These are the activations of a small network on made-up records, seen along a few directions, one row for each record.
Each row is followed by the record's values for the fields Das, Modo, Derez, Zugup.
The largest differences between rows may come from other fields.
Strong random noise was added to every row along 23 fixed directions; ignore it. To show where, here is one row again and again, with new noise each time:
[ 112   61   -9  212 -104 -535  661  398   54   16  199  -74  223   98
  178 -294  809  170  113  -69   61  377  -37  136  399 -248 -427 -189
 -224 -195 -160  102   82 -181  277 -332 -192 -291  391  280 -162]
[  18 -255 -134 -617  188 -167   43 -597    9  471  324 -511    6   43
 -278 -393  119 -146 -123 -235 -132 -399 -354 -114 -307  241  152  387
  216   51  126 -298  -39  -55  186 -687  582  601 -188 -207   94]
[-110  -12  -81  -18 -120 -192  257    0  128   94   90   79 -240 -300
 -134  314  458  -84 -217 -170 -322  412  411 -173 -302  565 -399 -174
  135 -540  118 -261  -27 -156   60 -112 -208  -26  292 -548  261]
[ -16   58  265 -175 -202  -53  413 -274   80   68 -186  133  191   87
  447 -279 -325   25 -340 -289 -131 -132 -424   24   45  599  -96   29
 -584  217  -44  245  284 -119  159  227  -89  234 -132  -30  293]
[ 234  147  126  -18  216  485 -143  -17  442 -294  432  272 -524  228
 -242  -20   91 -179   67  341 -141   54 -146  124  365  -88  189 -186
   28  -27   44  441  -90  258 -363   92 -536 -333  234   80 -212]
[-146 -154 -383  -35   50  126   81 -196 -182  161  -65   15 -264   96
 -107 -199 -265  647 -309   54 -142   26 -327 -231  -13  219   53  370
 -404  287  337  111  171 -425  186 -518   11 -266 -167 -292  427]
[ 235  -50    6  797 -238   62 -339   -5   61 -286 -560  288 -297  148
  552 -268 -133  189  194  361   29  212 -477  127  354  -64  -56 -102
   58 -436  296  286 -397 -187  352   18 -213 -203  176 -148  118]
[ 170 -216  116 -219   -1  390    9  -16 -364  504 -232  101 -249 -305
   21  445   -7   49 -237   12  147 -392 -214  442 -165  145  338  112
  -62  226   -6 -130  182  451    1  484  485  134  368 -179 -109]
[-141  107 -193  209  301 -422 -365 -237  151 -247  293   77 -361 -106
   60  109  345 -167  451  370 -192  -20  -25  100   84    0   40  271
  413  -59  -25  -42 -387   68  182 -241 -151  485 -125   88 -456]
[-266 -229 -315  -65   80 -657  184   50 -259  322 -134   50  198 -349
  136  257  202 -275  -73 -210  167  -20  412  292  -22  433  102 -105
  131  -73   69 -309  280 -176  281  135 -239  -64  581 -440 -486]
[ 157  235  321  330  105  532  111  247 -349  211 -632  481  -35   90
  219 -155 -319  -47  428  286   53 -267   10  199   84 -566  -23  -68
  103  -22  262 -269   16   -1 -283   24  315  -46  318 -360  126]
[ 176  -54  231   40 -124   77  -93  -75  407   17   29 -111   11  384
  -50   77 -102 -184   42  -85  -67  302 -187 -170 -388  174 -345 -223
   40 -400 -142 -271   69 -209  417    3  264   54  -33 -184  472]
[ 443   26 -293  -17 -200  396   70  500 -128  103   53 -262    2 -483
 -129  -95  465 -375   37 -321 -395  347 -237 -117   60  257   56  139
 -141 -158  339  233 -332  176  448 -147  423  196 -223  196  -76]
[ 394 -144 -147 -265  195   -9  -55 -128  -52  253  225 -336  201 -346
 -256 -196  168  -30  159  446  123 -361   23  242    2 -474  380  405
  174 -140 -146  424 -239 -322 -462  -44  -51 -134   93  267 -394]
[  72  -53  119 -439   94  253    0  184    4  -18  475 -413  235  238
 -299 -108 -375  177  136  120  -68 -121 -311 -351  -81 -409  208  168
 -355  285  452 -127  358 -184  249 -420  373  -28 -264  -14   26]
[-261  -44   14 -178  -98 -134  178  -51   62 -201  376 -798  528   36
  -14 -109  -62  340  -95   71  111  196  165 -273 -214  126 -189  315
   56 -219  135   93 -200 -642  106 -366 -106 -307  166  183   92]
[ -86  213  581   21  426 -217  178  -48   68  136  103  413   43  -78
  491  339  224 -375   79  150 -125 -212 -503  174    1  276 -277 -286
 -111  184  -63 -420  301    2  379  174  -19  333  153 -305 -645]
[ -63 -225 -348  194 -374 -452 -391 -318  166 -414   20 -492  543  -59
  182 -121  -94   78  -31 -316  483  599  227 -175 -173  264  152 -162
  258 -453   52 -119   87 -424  659   19  -65 -242  207 -584 -125]
[ 165 -383 -538   35 -357 -101  -20  236  -26  392   69 -180 -282 -351
 -108  -30  -61  -75 -157   12  144 -121  154  171   11  259  328  390
  328  136   50 -285  230   71   64  136   22 -781  268  265 -105]
[ 117 -115  109 -101 -147  201    5 -264 -212  605 -264 -159  115 -363
  134 -111   80 -278 -387   87  -33 -352 -261  -39 -361  404 -131   57
  572 -157  306 -500 -138   87   66 -138  258  -63  263 -530   34]
[ 103 -155    4 -231  149  -99  344 -279 -137  135   67 -406  230  -91
  276  237  312  159 -221 -177  378   56 -162  468  -68  298   61   35
 -147   40 -264  253   42 -165   53  203  -93   47  279  -52 -351]
[ 602 -135   88  -47  -62    5 -339 -280  499   97  279 -323  166   82
  173  105  399 -523 -201  463  -36  275 -398   81 -406  452 -164 -173
  375 -355 -307  154 -143 -326  306  281 -183 -179 -323  -55 -251]
[ 103 -130 -467  134  225 -117 -186 -269   31  -20 -145   95 -387  611
 -274 -274 -162 -100  156 -158  319 -144  142  163   61 -380   88 -247
  311  137 -126    7 -147  -69 -511 -384   80   80 -120  118  444]
[-467   53   -5  111   84 -343  110 -487 -359  295 -471 -397  -46  -82
  379  -65 -294 -169  211 -250   -3 -122  152  115 -238 -180  202    7
  455  225   -6  -55 -374   27 -422   32  270  496 -250  327 -208]
[ 297  132 -331  129 -186 -379   81  188   -6 -208  -81 -275  425  241
  115   83    3 -232  263  310   64  420  310  -68  -98 -437 -276 -412
  131  -98  238  225  -12 -196 -133  -63 -807  -62 -572 -120   68]

[-232   93 -191  147  120 -341  -91 -219  -64 -492   85  214   11 -359
  168  363  292  112 -276 -551  187  273  123 -152  -83  485 -180 -349
 -125   37  -64 -127   18 -147   86   -7   24  336 -120 -397  -85]  (Das s3; Modo k2; Derez c3; Zugup v2)
[  41  247 -365  110  -45   61  261   -6   21 -168   74  103  -72 -107
 -258 -412  553   85  196 -756  -54  665  163 -154  258 -160   31 -101
 -182   17 -175   47   53  381  209 -338  282  213  -93 -219   31]  (Das s2; Modo k6; Derez c1; Zugup v1)
[ 506  -24  -48  -90   27  390  485  133 -119   74  -60 -429 -130 -151
  489 -230   93 -230  160   22 -197  175 -202  200  136  163  183  134
    4  -42  503  257 -162 -353 -296 -193 -210 -195 -404  -10 -340]  (Das s1; Modo k6; Derez c2; Zugup v3)
[-210  173  449  144  -58 -155  131 -114  297 -149  -24  202 -284 -361
   84   10 -269 -335  -88 -677 -218   75  -91 -372  147 -125   21 -738
 -102  -69  -28  -17   50  209 -532  301  -96   19 -131  326 -202]  (Das s1; Modo k6; Derez c3; Zugup v3)
[ -52   38  -88  337  -26  -30 -154 -207  -26 -170 -166   62 -160  151
  355   12 -503  467  293   23  244   71 -291   45    1 -204  184  361
 -149  479 -197 -222  348  -87  290  112  315  -58 -458   83  -37]  (Das s2; Modo k2; Derez c3; Zugup v2)
[-278  -79  -76   -8  576  290 -317 -242  -17 -280 -137  217 -502  360
 -398  427  -49  122  255 -290  138  381  496  189   -2 -151  321 -430
  -19 -424   58  148 -108 -107 -189  -32   75  308  521 -680  -16]  (Das s1; Modo k6; Derez c1; Zugup v1)
[  11  251  451 -111  231  266  380 -334  508   15   61   -1  -28  451
  189   30 -192 -141  639 -214  -26  305  -66  342 -166  158 -135  332
 -127 -188 -625 -232  287   57  333  271   -3  308  107 -211   -8]  (Das s2; Modo k2; Derez c1; Zugup v1)
[ -27   41  289   58   -5  416 -472 -101   67 -482  107  -61  -45  160
  -75  185 -158  394   31  163  268  -54 -240  -17   50 -259  109   -7
  -16  -93   54  142 -233  286  119   85  188  190  204   -3  116]  (Das s1; Modo k2; Derez c1; Zugup v1)
[-140  278  526   13 -437    2  155 -103   21 -455   26  125  169 -117
  358 -514   99  -33  -24 -242   51   61  491 -193  165 -167  174 -387
  122 -119   91   13    0  193 -646  233  344  129   72  -46  -14]  (Das s2; Modo k3; Derez c1; Zugup v1)
[ 303   53  143 -143  -29  342 -322   81  138 -495  221  342  477  175
   13 -320  240 -134 -267  296  278  -55   99   95  298  229  194 -289
 -135 -122   12  427   44 -251  -64  184 -116 -215  313 -360 -159]  (Das s1; Modo k2; Derez c3; Zugup v3)
[ 380 -167  128 -175   19  -43  -66  326 -171  226  154  169  -11 -172
 -101   -1  502 -177 -275  478 -222 -239 -138 -111   62 -271   48 -435
  -60  -88  422   83  -39  -72 -257 -140   72  -75 -104 -146 -199]  (Das s1; Modo k6; Derez c2; Zugup v3)
[ -74  259 -383  473  668  192 -442  -99   98 -393 -158  144 -102 -221
 -237  149 -728 -171  708 -186  251 -409 -354   26  136 -209 -150  530
  349  -49  -74 -185 -591 -205  103 -480 -294  259  114  172   30]  (Das s3; Modo k2; Derez c3; Zugup v2)
[  66  216  -97 -179  -40  -26  -17  -36   43  270   90   41  105 -471
 -246 -169  197 -416   67 -121 -350 -219  112 -206 -311   97 -114  367
  238  122 -361 -147 -201  131 -142  -42  457  479 -544  418   79]  (Das s1; Modo k2; Derez c3; Zugup v3)
[ -57 -238 -150 -619 -188 -399 -308 -269  113 -331  591  -92  147 -248
 -114  150  120   36 -468  254    4 -388  321  -20 -149  598  346  235
 -116  155  -34  296   25  -61 -270  238 -173  366 -290   97    6]  (Das s1; Modo k6; Derez c1; Zugup v3)
[ 183  -30 -422  123  -80 -689 -280  -61  230 -377  205  113  440 -207
  -17 -278  224 -265   15 -530  333  -56 -124  -31   97  174  -32   -1
 -139   99 -647  124  -46 -155  339   29  260  423 -363  521   -9]  (Das s3; Modo k2; Derez c3; Zugup v2)
[ 212  270 -652  -71  -37  181 -295   66  -19 -420    6  187  255   49
 -481  -69  111 -359   66 -228   82  261  352 -104  175   -4  -41 -221
  113   35  122  267 -140  490    2 -182 -564  370 -296 -398  252]  (Das s1; Modo k3; Derez c1; Zugup v3)
[ 221 -268 -311  328 -217 -513 -115  139  -10  521 -161  144 -310 -443
  -21  292  302  -18  -47  173  -51  122  -57   78  -98 -246   52  -95
  124  -63 -243 -199  191  203  184  354  -83 -385 -114   69 -279]  (Das s2; Modo k2; Derez c1; Zugup v1)
[-241  319  -11   24    9  125 -236   36  198  -22  -94  410  167   43
 -445  214 -365   39  286  348 -422  415  448 -353 -366 -222  -59   60
 -221 -116 -239  146  225 -123  115  295 -326  -56 -161 -383  286]  (Das s3; Modo k6; Derez c2; Zugup v1)
[-278   -2 -378   72   79 -128  166   24 -269  305 -386  -31   25   85
  331   37  -72 -202  224 -115   52  210  179  481   94  358  229  286
   88  391 -200    3  186  130  409  290 -183  -20   -4  122 -461]  (Das s1; Modo k3; Derez c3; Zugup v3)
[  76   70 -143  135   10  572 -240   82 -125   10 -330  346  -88  190
 -412  287   31  193 -303  112  212  207   56  153   88 -262  -21 -456
  -81   13 -158  468 -136  499 -181  315 -400 -282  342 -162  311]  (Das s1; Modo k6; Derez c1; Zugup v3)
[ 484 -250 -180 -253  -76  435   55 -303  118  290  -65 -219 -770 -158
  -25   24   79 -328  257 -245 -224  123   36  268 -208  303  338  288
  430 -378  297 -359  -36  399  -73  -71  222  315 -222 -537    8]  (Das s1; Modo k6; Derez c1; Zugup v3)
[ 647  -21 -203  -86  -49  154  -59  199  350 -621  555  -85 -296   96
 -172  489  688 -234   74 -378  330  490   43  272  164   33  -62 -524
   -3 -166 -141   63    3  641   13  170 -260  245 -148  -85 -100]  (Das s1; Modo k6; Derez c2; Zugup v3)
[ -39  176 -192  168  124 -425  550  466  -32 -396   22   15   40  -71
  -39   27   92    7  704 -604    4  361  335   14  431 -458 -217 -125
 -386 -334  223  -89   73  -39  109 -401 -318  357  108  -92  -26]  (Das s2; Modo k3; Derez c3; Zugup v2)
[  33  379   40  146  -42  197  408  469  -92 -603   50  338   61  302
  337 -362   -7  158  508  110   70  209  618  174  485 -211   38  180
 -263  224  100   98  280 -222 -354  -23  -69 -143  -55  111  -39]  (Das s1; Modo k3; Derez c1; Zugup v3)
[  -6 -146 -418  -30 -200 -237   79   42 -314  111 -231  -95  370  140
  -43 -351  210  171  199 -244  300  146  213  195  183 -141  175  150
  -41  -74  137 -144  146  284  593 -263  177  210  359 -556   62]  (Das s2; Modo k6; Derez c1; Zugup v1)
[ -10 -197  175  -37   30  -18  134 -264 -109  347 -199 -282 -112  473
  140 -163  110  130  -82 -262  380  -78 -438  443  162 -374  215 -262
   11  278 -405  141   59  482   56  169  390  113  176  469 -170]  (Das s1; Modo k3; Derez c3; Zugup v3)
[-106  133  612 -309   23   65  336 -193  254 -235  672 -457 -127 -258
  -57  288  198  458 -105 -282 -132  390 -235 -288  -53 -438  178 -276
 -429   68 -112  202  241  175 -269  169  190  -17 -131  224 -439]  (Das s2; Modo k6; Derez c2; Zugup v3)
[  44 -104  158 -141  153 -245  120   74 -400  309 -101  272  238 -223
   90  400  283   85 -318 -283  462 -247 -124  189  -98 -235   47 -560
 -215  415 -170 -483  636  206   40  254  441  116  151 -373 -341]  (Das s1; Modo k2; Derez c2; Zugup v1)

Here are new rows. What are their fields?
[-217 -132  165  481 -236  -12 -523 -356  295 -281 -136  435 -700  316
  285   75  -18   73 -189  315  127 -101  -42  145   52  483  -88 -182
  616 -297   50 -333 -236  317   89  153  -94 -197  575 -316  270]  (Das s3; Modo k2; Derez c3; Zugup v2)
[ 244   52 -366 -110  276  -40 -289  -30 -109 -178  -48  413  291   68
 -132 -185  446 -429  -20   75  176 -288  314  479  277  306  155   82
   -1   80 -384  549 -248   11 -112  197  -33  462  153   38 -160]  (Das s2; Modo k2; Derez c3; Zugup v3)
[-321   42  214  -54  436  -60  134  -88 -250  265 -209  469 -145  -30
  -42 -100   85   27  110   97  -43 -265  320  195   69 -289  231 -130
  -63   76 -160   48   25 -238 -565    9  250  105  331  -72 -210]  (Das s2; Modo k6; Derez c1; Zugup v1)
[ 569  105  271   62  471  211   14 -388  195   -9 -192 -346  530  684
  328 -365  -76 -306  479   61  383   80 -824  275    1 -495 -268 -267
   89 -232 -208  172 -217 -339  270 -321 -159  304 -262 -233 -172]  (Das s3; Modo k3; Derez c2; Zugup v3)
[ 254 -238  -12 -316  249  228  -66   83  332 -120  417  338 -368  384
 -539   64 -314  478  138  144   48 -127 -314  -25  212 -370  227  111
 -733   -3   73   56  575  -60  145 -209 -164 -182   96 -368  316]  (Das s2; Modo k6; Derez c1; Zugup v1)
[-346 -218 -170  -96 -118 -367 -575 -277  -68   58   90  165   51  117
 -378  283 -566  462 -217   57  384 -443  144 -221 -418 -243  211  197
  -76  513 -431 -460  472  110   92  230  618   94 -141   17  467]  (Das s2; Modo k3; Derez c1; Zugup v1)
[ 296 -124  -26 -129 -178   97  246  451  -31 -133   99  -73   78  194
   82  199 -218  -38 -270 -292   39  486   83 -337 -151  -86   39 -757
 -508  246  383  -78  672 -449 -194  118   46 -567 -563 -223  133]  (Das s3; Modo k3; Derez c2; Zugup v3)
[-140   24   56  -58  351 -264  178 -387   98  384   25  177 -395  317
  -69  390  510  246  139  436 -229  334  146  360 -288  -55  -96   93
  -31   33 -662  165  166 -121    0  201  -90  164  -97  -80 -128]  (Das s2; Modo k2; Derez c3; Zugup v2)
[-404  -75 -187  349  215 -451 -372 -300 -289   21 -428  132   29   88
  267 -131 -139   -9  -26   53  -75  188   93 -195   -3 -112  204 -374
   93   62  275   66  -59 -507   82 -154   97   65 -220 -388 -332]  (Das s2; Modo k2; Derez c1; Zugup v3)
[  -5 -520   88   97 -242 -803  302   36  -72  -27  135 -802  -54   81
  512  272 -238  495  110 -117  680  -17 -188  260  150 -707  271 -293
  -18   75   98 -196  357 -154 -127  145 -166 -518   49  510 -507]  (Das s1; Modo k3; Derez c3; Zugup v3)
[ 203   28 -170  -22 -218  282    4  207 -154   51   71    4   -4 -325
 -343  333   52  242 -272  -13  190  -86  120    6  -77 -197  -33   42
  -22  152 -117   83    6  377 -271  213  -22 -269  140  121  277]  (Das s2; Modo k2; Derez c2; Zugup v3)
[  38   38   33  -15 -220  -13 -331   98  208 -389  239 -345   87   72
  247 -410 -339 -519  181  -87    2    1  -58  -66  349 -163  612 -149
  184  361  151  306  -60  245 -142  301   66  -60 -529  863 -625]  (Das s1; Modo k2; Derez c3; Zugup v3)
[ -79  222  103 -126   35   77   21  -84 -253  -87  113  -48   23 -424
  235  119  334  130  315  235 -269  182  144   94  -42  -26  358  420
  -67  143   54  128  -16  201  111  208  275  498 -262 -174 -567]  (Das s2; Modo k3; Derez c2; Zugup v1)
[ 172   92   45  -82 -484  239 -377 -282 -144  159 -197 -417  385 -378
  -58  179  102 -135 -213  341   95   24  284  -14 -491 -267  105  -29
  596  -73 -248  221 -424  615 -365  612    6  152 -335  128    7]  (Das s1; Modo k6; Derez c1; Zugup v3)
